A small network was shown many inputs. Here are its activations along a few directions, one row for each input.
Each table varies a few parts of the input and shows all the possible inputs, shuffled.
Descriptions start from the smaller parts, as in this example, which fits no table here: one of 8 places around a ring, together with either a single point or one of 9 places along a line or (one of 3 separate values, together with one of 4 places along a line).
Shared parts are said once, and a part with two or three values counts as separate values.

Table:
R1: [-18 -26  -8   8 -20  15 -72  11 -15 -23 -18  56]
R2: [ 20  -2  34  -2   6 -48  -9 -47  22  38   9  10]
R3: [-13 -16  14  -4 -22 -24 -12  12  -3 -52  30  18]
R4: [-22  14   8   2  12  15   4  25  -9 -41 -24 -20]
R5: [ -6 -26 -44  15 -31  33 -25  20 -25 -30 -37   8]
R6: [-19  26 -19  13 -22  33 -31  33 -41 -16 -40  29]
R7: [-17 -26 -10   5  -9  -4  10  31  -6 -33 -18 -24]
R8: [  5  20   5 -25  18  13  13  38  -8  13  11  -2]
R9: [  6  11  -6 -30  31  26  16  18   5  -8   5 -17]
R10: [ 13  -9  21  10   8 -27  -1 -25  34  34  18  31]
R11: [ 28  -1  14   2 -16 -26  20 -36  30  12  39  23]
R12: [ 35   8  28  -9 -18 -47  12 -59  18  15  31   2]
R13: [-15   2 -46  22 -18  41 -39  26 -17 -24 -39  -3]
R14: [ 14  30  38   6   9 -12  19 -30 -17  48   1 -20]
R15: [ -2  -4 -27 -24  20  15   9  27  14   5   8 -29]
R16: [-24 -24  23   8   3 -25 -36  25   6 -27   6  24]
R17: [ 12  23  26   4  23  -3  24 -49  -8  28  -2 -31]
R18: [ 7 25 25 12  4  9 26 -7  0 45  5  2]
R19: [-26  23  19   7  -2   1   1  44 -22 -20 -18  -4]
R20: [ 11 -21   2 -20  23 -20 -18  20  19   4  31  25]
R21: [-28  -1 -11  10   2   6  -5  36   1 -27 -20 -33]
R22: [ 24 -12  -7 -29  -1 -20   5   8  13 -20  53  18]
R23: [ 14  -8   3   2   2 -27  33 -46   0  35  -3 -29]
R24: [  8 -14 -10   7  -2  -5  39 -23  18  31   1 -10]
R25: [ -4   6  -9  11   9   8  23 -18  21  35   2 -21]
R26: [  2  11   4   7  15 -14  19 -42   0  39   0 -40]
R27: [  6  18  13   7  18  19  29 -27  11  24  -1 -11]
R28: [ 10 -26 -28 -27  10   3  23  23   9   0   9 -18]
R29: [-12  17 -30  14  -8  47 -29  15 -27 -38 -43  14]
R30: [-10 -19 -17  -3 -45  16 -47  -3 -25 -48   5  52]
The inputs of R12 and R3 match in every part but one. If R26 is changed in the same way as R12 into R3, which row does it become? -> R21
What is each input in this table made of? -> one of 5 places along a line, together with either one of 2 separate values or one of 4 places along a line
Change only the choice among 2 separate values in R1. List by row number the other rows that result. -> R30
A walk changes only the place on the line of 4. It starts at R18 and steps to R27. List the rest of the walk in order. -> R25, R24
Change only the place on the line of 5 in R10. List by row number the other rows that result. -> R1, R2, R16, R20
Which other rows agree with R20 in the place on the line of 5? List them by row number. -> R8, R9, R15, R22, R28

Table:
R31: [  7 -12  31  -2 -10 -56  27 -12  37  10  50  11]
R32: [ 27 -16  34 -21  10 -35  27  -5  22  10  48   3]
R33: [ -2 -17 -48  -8  -5  32  10  22   6 -10 -18  -8]
R34: [ 25 -25  -5 -24  25 -29   2 -17  47  16  36 -11]
R35: [-18   0 -11  12   8   5  10  31 -16 -30 -23 -39]
R36: [ 19  40  25  17  13   7  36 -67  11  40  -3 -19]
R37: [  9   3 -15   4 -10  18 -41  15 -13  -9   4  57]
R38: [ 29  32  11   2  -2 -10  28 -46  -8  64  -5 -28]
R39: [-23  -5   9  20 -25 -14 -33  -4 -20 -36 -23   7]
R40: [ -6  11  19  -1  -5   8 -39  23 -15 -17 -10  48]
R41: [-11 -27 -23  20 -40   9 -32 -19 -13 -25 -19  11]
R42: [-26  18   9   0  21  14   5  45 -16 -23  -9 -33]
R43: [  4  20  32  24  22  -9  25 -47   4  79 -15 -14]
R44: [ -7 -21 -38   6  -9  19  16  18  -3 -21 -31 -27]
R45: [ 19 -17   7 -31  16 -37  27 -32  13  10  39 -11]
R46: [-17  15   0 -18  20  32   0  50  -9  -9  -1 -10]
R47: [ -5   8 -30 -21  12  35   2  42  -1  -3   3   4]
R48: [-24  14  29   7  -9 -11 -34  15 -17 -31 -18  22]
R49: [  1 -23 -35  14 -31  22 -37 -12  -9 -15  -5  34]
What is each input in this table made of? -> either one of 3 separate values or one of 4 places along a line or (one of 2 separate values, together with one of 6 places around a ring)

Table:
R50: [ -7   6  -6   9 -32  31 -30  14 -34 -48 -11  43]
R51: [-12 -31 -47  10 -27  32 -49   7   0 -17 -18  45]
R52: [  7   2  13  21  -8 -23  49 -56   4  42 -16 -42]
R53: [  5 -20  53 -18  11 -65 -17 -17  20  -3  50  21]
R54: [-19  41  -1   4  24  45 -15  25 -37   4 -54 -17]
R55: [-25   4 -29  32 -15  30 -17  -2 -28 -29 -54 -36]
R56: [-30 -17  15   8 -17 -17 -44  61  -1 -57  -1  43]
R57: [ 40 -28 -10   0  -8 -26  -7 -51  26  42  23  27]
R58: [  7  50  41  17  35   4  45 -25   7  81  -3 -28]
R59: [ 20 -11  -9 -40  44  -9  61  12  45   3  43 -47]
R60: [ 30  20  25 -10 -19 -29   6 -50   5  15  36  24]
R61: [-12 -16 -45 -32  12  27  18  82  -8 -33   4 -33]
What is each input in this table made of? -> one of 2 separate values, together with either a single point or one of 5 places along a line
Change only the place on the line of 5 in R55. List by row number the other rows that result. -> R50, R51, R54, R56

Table:
R62: [-18 -42 -28  28 -32 -12 -62  14   1 -20 -16  32]
R63: [ 10   1  50   9  19 -45  21 -33   2   8  13 -33]
R64: [ 31 -15 -25  21 -14   7  34 -64  -3  21   2 -20]
R65: [-21 -29  -3  32 -46 -20 -32  25   5 -29  -2  46]
R66: [-10   3   4 -19 -18  21 -25  34 -28 -67  17  46]
R67: [ 28 -23 -15 -42  -2 -35  48   4  42  -6  42 -53]
R68: [ -2  17  -5  20 -17  -7  22 -76  -5  32 -21  -7]
R69: [-17  -6 -28   3  18  48  21  59 -21 -21 -80 -20]
R70: [-40  17 -27   0  -4  43   2  63 -64   2 -35 -50]
R71: [ 17  18  50  -3  40 -24   6  -4   8  38  27   6]
R72: [ -7  -9 -22 -26  -8  28 -56  19 -24 -60  -4  31]
R73: [  6  35  40  18  -3 -45  12 -52 -12  17 -15 -21]
R74: [ 17  47  50   4   7 -18  -7 -21   0  47  -3  12]
R75: [ -8 -13  21 -22  46 -16  23   4  32  33  41   9]
R76: [ 41   1 -16   7   0  31  14 -32   7  51  15  14]
R77: [-12 -35  30 -13  15 -29  33 -22  33   5  28 -34]
R78: [ -6 -32 -41  -9  -5  13 -76  10 -10 -39 -25  25]
R79: [ 10  29  10   4 -10  22   0 -44   9  63 -10  23]
R80: [-12  -5  12   6 -38  -4 -14  38 -12 -55  13  51]
R81: [-40  42 -30  29  22  66  -2  49   0 -41 -39 -48]
R82: [ 32  -1 -27 -47  34 -25  40  30  39  21  54  -8]
What is each input in this table made of? -> either one of 3 separate values or one of 6 places around a ring or (one of 2 separate values, together with one of 6 places along a line)
Which other rows belong to the same alternative as R64? List them by row number. -> R63, R67, R68, R71, R73, R74, R75, R76, R77, R79, R82
